A small network was shown many inputs. Here are its activations along a few directions, one row for each input.
In each table, some parts of the input vary, and every possible input appears once, in random order.
Descriptions start from the smaller parts, as in this example, which fits no table here: one of 6 places along a line, together with either a single point or one of 11 places along a line or (one of 2 separate values, together with one of 8 places around a ring).
Shared parts are said once, and a part with two or three values counts as separate values.
In the rows, zero is written as 128.

Other details of the inputs vary at random and push rows far along two fixed directions, the same in every table; ignore that.

Rows:
row 1: [131 140  87 155 114 120 127 101 149 120 112]
row 2: [135 142  98 172 112 111 112 109 147 128 100]
row 3: [108 166 122 111 119  87 209 162 115  32 175]
row 4: [155 118 186  61 136 169  92 162  92 175 178]
row 5: [157 107 104 162 130 134  91  75 159 170  65]
row 6: [117 145 103 107 128  83 165 130 134 120 139]
row 7: [128 126 108 127 135 117 170 139 102  83 148]
row 8: [138 123  85 160 125 111 127 100 137 142 100]
row 9: [114 163 116 118 115  84 150 140 143 107 140]
row 10: [157 120 166 121 153 156  53 134 150 202 146]
row 11: [149 113 131 124 141 141 135 118 121 111 122]
row 12: [163 146 169  43 140 122 131 163 121 155 195]
row 13: [146 107 143 160 155 133 132  81 164 142  52]
row 14: [ 96 125 104 115 114 120 149 136  98 112 140]
row 15: [150 139 210  96 122 160 102 180 104 176 180]
row 16: [128 124 139 192 126 141 100  95 139 140  67]
row 17: [125 127 110 163 133 137 140 108 138  97 100]
row 18: [156 108 149  91 146 139  77 135 133 175 163]
row 19: [106  99  88 131 124 131 120 115 137 111  92]
row 20: [106 137 134 137 110 133 112 139 116 130 123]
row 21: [ 88 125 102 124 101 107 182 129 106  97 138]
row 22: [128 119 132 181 131 155 107  84 144 142  70]
row 23: [142 113 141 128 131 148 125 105 116 128 116]
row 24: [116  96 129 155 116 144 116  80 146 161  58]
row 25: [124 147 136 126 137 119 178 132 139  83 137]
row 26: [157 115 158  96 154 136  80 155 120 191 179]
row 27: [117 107 110 124 137 133 118 146 119 136 122]
row 28: [102 161  94 111 113  87 171 124 148  90 142]
row 29: [113 140  99 160 118 109 161 129 122  61 119]
row 30: [110 107 109 167 134 151  87 110 158 150  65]
row 31: [ 83 132  81 146 106 108 140 145 128  74 117]
row 32: [114 145 113 104 133  89 219 149 108  53 167]
row 33: [118 155 156  49 112 146 145 193  78 104 235]
row 34: [114 129 109 156 123 107  94 120 150 134 121]
row 35: [145 129 195 102 126 171 104 154 119 181 159]
row 36: [171 111 188 133 157 170  88 129 109 196 124]
Description of these inputs: one of 4 places along a line, together with either one of 3 separate values or one of 6 places along a line.
Which other rows does row 5 become when the choice among 3 separate values takes its other values? List them by row number.
Answer: row 12, row 18
Which other rows does row 29 become when the place on the line of 6 takes its other values? List them by row number.
Answer: row 3, row 15, row 16, row 20, row 31
A walk changes only the place on the line of 4. It starts at row 5 and steps to row 8. List the rest of the walk in order.
Answer: row 1, row 2

Rows:
row 37: [134 134 173 139 145 137 104 132 130 164 125]
row 38: [ 98 113  59 195 124  93 158  68 169 123  31]
row 39: [127 116 100 155 141 114 127  97 141 135  57]
row 40: [156 104 168 136 155 167  88 130 115 181  86]
row 41: [112 126 127  97 130 128 166 165 110  76 169]
row 42: [151 138 163 112 137 161  61 155 126 191 155]
row 43: [142 134 150 170 131 148 102 108 155 183  81]
row 44: [178 124 184  91 137 163 111 161  97 142 194]
row 45: [123 113 135 133 140 148 129 130 137 120 114]
row 46: [ 89 127  83 136 124  78 180 104 130  80 114]
row 47: [130 104 130 134 132 161  77 122 128 176 112]
row 48: [133 109 130 168 118 150 122  92 146 159  68]
row 49: [119 137 125 123 119 131  95 147 125 147 147]
row 50: [103 111  87 147 117 140 108 105 131 132 101]
row 51: [117 129 143 176 133 130 106  87 151 154  76]
row 52: [107 115  78 142 121 111 110  99 148 140  96]
row 53: [152 145 174 103 144 143 111 174 102 148 152]
row 54: [113 140  66 123 121  80 190 125 119  50 162]
row 55: [116 140 126  88 132  99 172 142 110  95 180]
row 56: [163 127 185 155 152 159  80 141 145 218  97]
row 57: [131 121 119 140 132 125 124  98 168 125  86]
row 58: [147 172 170  61 108 130 164 198  92 109 238]
row 59: [124 118 134 159 125 138  63 113 152 190  92]
row 60: [ 89 123 104 140 113 115 170  97 117  81 120]
row 61: [ 95 139  75 111 122  89 191 131 139  48 145]
row 62: [153 128 169 102 130 163 132 151 110 159 163]
row 63: [117 152 132 116 113 122 148 147 136  83 153]
row 64: [168 127 142 122 148 133 112 119 133 149 144]
row 65: [185 135 171  82 144 138 114 153 113 147 195]
row 66: [174 120 166 121 147 153  84 111 137 187  90]
row 67: [133 143 138  61 140 112 166 183 114  88 207]
row 68: [129 166 145  84 117 120 174 190  98 101 215]
row 69: [131 123 148 106 124 149 137 141 125 104 149]
row 70: [145 136 140  87 125 137 157 162  87  87 213]
row 71: [161 105 165 114 149 152  48 123 146 231 120]
row 72: [131 121 132 127 128 150 130 118 110 123 108]
row 73: [ 96 139  81 185 112 112 140  81 146  95  48]
row 74: [121 116 106 119 126 117 102 118 139 155 126]
row 75: [171 106 189 126 160 183  74 134 115 199  98]
row 76: [138 145 109  80 133  92 179 169  96  70 216]
row 77: [ 98 145 107 135 123 104 160 148 136  72 135]
row 78: [135 143 123  92 128 113 172 153 118 117 174]
row 79: [152 108 146 142 148 146 112 135 116 143 130]
row 80: [106 124 130 121 112 124 159 115 110  92 140]
row 81: [143 139 134 160 132 132 111 118 136 131 124]
row 82: [ 76 116  58 137  98 109 149 115 119  80 124]
row 83: [171 141 170  68 146 146 119 156 104 152 173]
row 84: [ 81 137  75 180 117 100 158 102 163  69  76]
row 85: [ 72 108  79 174 119  99 170  85 129  79  73]
row 86: [110 157 142 104 108 108 162 146 107  84 181]
row 87: [122 148 164 101 135 117 142 168 103 119 183]
row 88: [ 88 125  46 140 109  95 141  96 144  98 104]
row 89: [126  97 153 170 149 152  99  89 140 175  66]
row 90: [149 135 138 110 123 127 143 126 136 146 137]
row 91: [129 131 130 172 138 137 102 107 142 150  58]
row 92: [135 157 127 113 110 111 154 155 108  75 192]
row 93: [ 97 102  94 147 110 127 110 105 132 135 103]
row 94: [101 109  87 187 119 128 152  85 148 124  54]
row 95: [143 114 155 161 118 125  73 128 152 176  79]
row 96: [ 88 128  44 139 109  96 142  93 145  96 105]
row 97: [120 108  93 177 130 126 138  96 133 104  89]
row 98: [172 137 177 133 153 149  89 154 124 167 156]
row 99: [109 140  79 113 121  94 179 124 116  70 126]
row 100: [141 124 146 112 122 151 128 130 104 122 125]
row 101: [ 99 155 108 124 112 111 164 139 136  64 149]
row 102: [135 101 147 164 145 166  93  94 161 161  64]
row 103: [130 123 137 116 128 137 155 154 109 130 148]
row 104: [129 112 142  97 125 149  97 153 107 156 166]
row 105: [ 89 141  51 143 100  83 204  93 142  65 110]
row 106: [180 124 189 152 164 157  63 145 134 200 122]
row 107: [136 123 147 128 142 126 119  98 141 157 112]
row 108: [163 155 186  85 128 151 110 172 101 142 173]
row 109: [120 115 124 173 127 138  60 103 157 187  73]
row 110: [128 140 132 115 124 140  90 152 122 153 157]
row 111: [ 97 111  63 157  94  69 151  96 155  90  72]
row 112: [132 133 146  99 127 115 143 120 124 123 152]
row 113: [149 127 150 110 147 141 114 126 153 146 128]
row 114: [131 123 145  67  97 113 152 190  87  92 206]
The inputs of row 104 and row 74 match in every part but one. If row 100 is changed in the same way as row 104 into row 74, which row does it become?
Answer: row 66
The inputs of row 44 and row 65 match in every part but one. If row 93 is changed in the same way as row 44 into row 65, which row does it become?
Answer: row 71
What do these inputs look like to the network?
Answer: one of 3 separate values, together with either a single point or one of 5 places along a line or (one of 4 places along a line, together with one of 5 separate values)
Which other rows does row 39 become when the place on the line of 4 takes its other values? List them by row number.
Answer: row 66, row 83, row 99
Which other rows does row 92 become when the place on the line of 4 takes its other values? List them by row number.
Answer: row 81, row 98, row 106
Which other rows does row 67 become when the choice among 5 separate values takes its other values? List them by row number.
Answer: row 38, row 39, row 46, row 76

Rows:
row 115: [138 137 135 114 128 116 131 149 128 148 144]
row 116: [108 141 102 127 110 115 153 159 113  88 157]
row 117: [149 134 163  97 135 128 104 152 134 172 144]
row 118: [116 123 135 155 125 123 151 119 132  93  98]
row 119: [148 135 139  70 141 124 127 166  96 127 190]
row 120: [134 119 129 166 139 113 139  96 155 117  72]
row 121: [133 103 109 149 142 127  91  99 157 142  84]
row 122: [176 127 181 111 149 187  78 127 145 195 111]
row 123: [122 118 106 129 139 114 132 113 125 134 122]
row 124: [129 107 119 150 117 137 103  87 143 162  72]
row 125: [131 147 159  67 131 118 138 168 122 138 202]
row 126: [138 150 141 107 120 123 173 144 100  83 174]
row 127: [ 95 145  94  95 111 127 184 148 118  56 151]
row 128: [108 154 105 119 111 108 152 134 111  99 167]
row 129: [102 130  81 193 116 112 171  66 148  82  55]
row 130: [135 154 135 103 120 125 120 150 107 125 170]
row 131: [124 117 166 146 137 151  78 116 156 196  91]
row 132: [ 96 147  78 140  88  93 173 123 122  80 135]
row 133: [140 105 147 147 149 158  68 115 128 185  82]
row 134: [126 125 143 152 140 142 145 121 126 120  99]
row 135: [132 139 107 125 126 108 140 148 130 114 148]
row 136: [142 122 159  82 136 152  99 171 106 130 182]
row 137: [135 129 156 124 137 148 101 157 128 150 159]
row 138: [136 109 154 131 148 155  90 128 117 179 118]
row 139: [133 105 110 171 131 143  94  85 151 151  87]
row 140: [118 149 117 119 106 103 190 133 111  46 162]
row 141: [122 122  89 200 115 124 106  82 160 142  55]
row 142: [124 129 143 144 121 135  98 101 156 173 102]
row 143: [154 140 162 106 154 134 153 147 121 125 153]
row 144: [110 116  77 138 127 105 150 114 138  90 131]
row 145: [171 139 187  89 154 139 140 167 108 138 178]
row 146: [138 115 153  90 141 133 119 133 130 162 154]
row 147: [ 97 137  69 160 122  88 140 100 145  99  85]
row 148: [ 92 130  93 105  99 107 172 111 119  84 158]
row 149: [149 131 183 117 153 159 132 152 114 142 141]
row 150: [131 107 110 161 127 140  83  86 153 143  77]
row 151: [135 128 165  54 122 142 131 183  88 132 200]
row 152: [104 153  98 104 123  89 168 148 113  88 176]
row 153: [161 114 171 162 159 139 101 102 153 172  72]
row 154: [106 129  62 140  98 104 167 116 116  67 136]
row 155: [148 122 144 138 147 134  76 125 159 167 106]
row 156: [ 83 142  95 119  95  99 161 142 122  81 134]
row 157: [129 121 111 105 122 111 154 140 114 121 149]
row 158: [156 119 186 136 141 163  73 149 132 213 112]
row 159: [ 92 122  65 141 104 106 169 131 113  63 130]
row 160: [118 126  90 145 133 126 142  95 165 113  66]
row 161: [104 124  86 105 109  94 167 123 123  90 131]
row 162: [139 122 160 135 140 152  70 141 143 165 116]
row 163: [122 112 133 189 137 138 127  92 145 133  48]
row 164: [118 123 136 164 139 139  93 115 138 171  89]
row 165: [145 139 150 133 136 142 148 122 124 120 130]
row 166: [103 125  78 187 131 100 177  74 156  84  50]
row 167: [ 97 136  65 128 102  99 159 109 109  68 132]
row 168: [151 141 161  62 131 142 130 171  78 137 227]
row 169: [144 134 144 130 127 141  83 128 142 149 131]
row 170: [159 136 165 118 136 152  90 148 130 167 169]
row 171: [138  96 144 156 135 155  91 113 133 190  75]
row 172: [167 135 175  93 153 144  95 172 128 169 191]
row 173: [ 93 132  92 161 117 112 124 114 133 111  87]
row 174: [155 127 198 115 148 153 117 154 112 147 144]
row 175: [106 156 107  96  90 100 163 147 114  85 170]
row 176: [ 87 114 107 121 113 121 149 115 127 107 127]
row 177: [168 151 195  73 133 141 146 174  90 115 214]
row 178: [118  97 113 173 138 146  95  99 148 148  79]
row 179: [126 125  87 117 122 106 157 140 117  91 153]
row 180: [143 109 129 148 122 143 107 103 131 172  93]
What do these inputs look like to the network?
Answer: one of 3 separate values, together with either a single point or one of 5 places along a line or (one of 2 separate values, together with one of 8 places along a line)
The inputs of row 172 and row 170 match in every part but the choice among 3 separate values. If row 145 is changed in the same way as row 172 into row 170, which row does it become?
Answer: row 126
The inputs of row 149 and row 143 match in every part but the choice among 3 separate values. If row 164 is changed in the same way as row 149 into row 143, which row does it become?
Answer: row 152
Which other rows does row 178 become when the place on the line of 8 takes its other values? List them by row number.
Answer: row 133, row 136, row 138, row 151, row 159, row 171, row 176
Which other rows does row 115 become when the choice among 3 separate values takes its other values? List them by row number.
Answer: row 132, row 158
Which other rows does row 131 become when the choice among 2 separate values takes its other values? List them by row number.
Answer: row 176
Which other rows does row 177 become when the choice among 3 separate values takes its other values? List them by row number.
Answer: row 153, row 174

Rows:
row 181: [111 150 112 161 125  95 191 131 130  62 125]
row 182: [134  98 117 133 140 142  83 107 140 178 112]
row 183: [118 155  92 147 112  96 172 126 144  63 130]
row 184: [106 110 154 189 122 171  97  89 139 159  39]
row 185: [107 127  60 143 107 106 142 124 108  67 139]
row 186: [171 140 200  82 146 137 162 161  95 141 187]
row 187: [130 105 128 131 120 135  87 102 138 184 111]
row 188: [113 128 141 133 129 127  96 129 144 185  95]
row 189: [137 131 132 157 113 146  84 111 122 174 109]
row 190: [140 141 155  85 126 137  93 184 112 152 213]
row 191: [134 119 145  94 151 129  97 170 125 156 147]
row 192: [ 75 107  82 175 116 130 155 102 125  51  68]
row 193: [152 103 117 146 135 155  88 106 121 170 108]
row 194: [148 126 150  75 141 138  90 178 105 146 209]
row 195: [130  92 156 144 144 183 108 113 120 149  84]
row 196: [138 130 158 197 144 131 125  83 155 166  44]
row 197: [155 116 133 169 133 133 114  68 165 167  48]
row 198: [131 119 153  82 129 129 115 152 121 175 146]
row 199: [136 142 148 136 132 127 100 107 160 170 105]
row 200: [122 114 166 163 131 176  97 133 129 142  90]
row 201: [ 72 106  90 165  93 130 173  84 121  70  66]
row 202: [162 113 160 152 167 143 137 108 135 156  91]
row 203: [168 125 144 147 155 136 104 116 151 144  98]
row 204: [151 137 142 128 122 150  88 158 110 152 167]
row 205: [107 165 100  96 112  90 171 159 133  60 191]
row 206: [182 140 170  68 153 145 140 161 110 135 194]
row 207: [114 144  90  75 124  96 184 140 122  65 187]
row 208: [153 134 159  84 133 130 120 130 136 159 156]
row 209: [ 97 129  59 157 126  85 149  91 165  70  86]
row 210: [103 153  80 171 103  91 173  82 152  79  80]
row 211: [127 148 122 113 138  95 202 159 101  43 175]
row 212: [ 83 118  66 109 121  93 169 130 127  89 125]
row 213: [128 137 148 105 117 133  93 146 119 171 168]
row 214: [133 142 165  75 136 130 109 202 116 154 194]
row 215: [111 139  84  94  84 107 172 139  82  74 192]
The inputs of row 181 and row 186 match in every part but one. If row 205 is changed in the same way as row 181 into row 186, which row does it become?
Answer: row 208
What do these inputs look like to the network?
Answer: one of 5 places around a ring, together with either a single point or one of 6 places along a line
Which other rows agree with row 184 in the place on the ring of 5? List them by row number.
Answer: row 188, row 189, row 196, row 199, row 210, row 213
Which other rows does row 203 become when the place on the line of 6 takes its other values? List them by row number.
Answer: row 185, row 191, row 194, row 209, row 211
Which other rows does row 192 become when the place on the ring of 5 takes its other values? List them by row number.
Answer: row 184, row 195, row 200, row 201
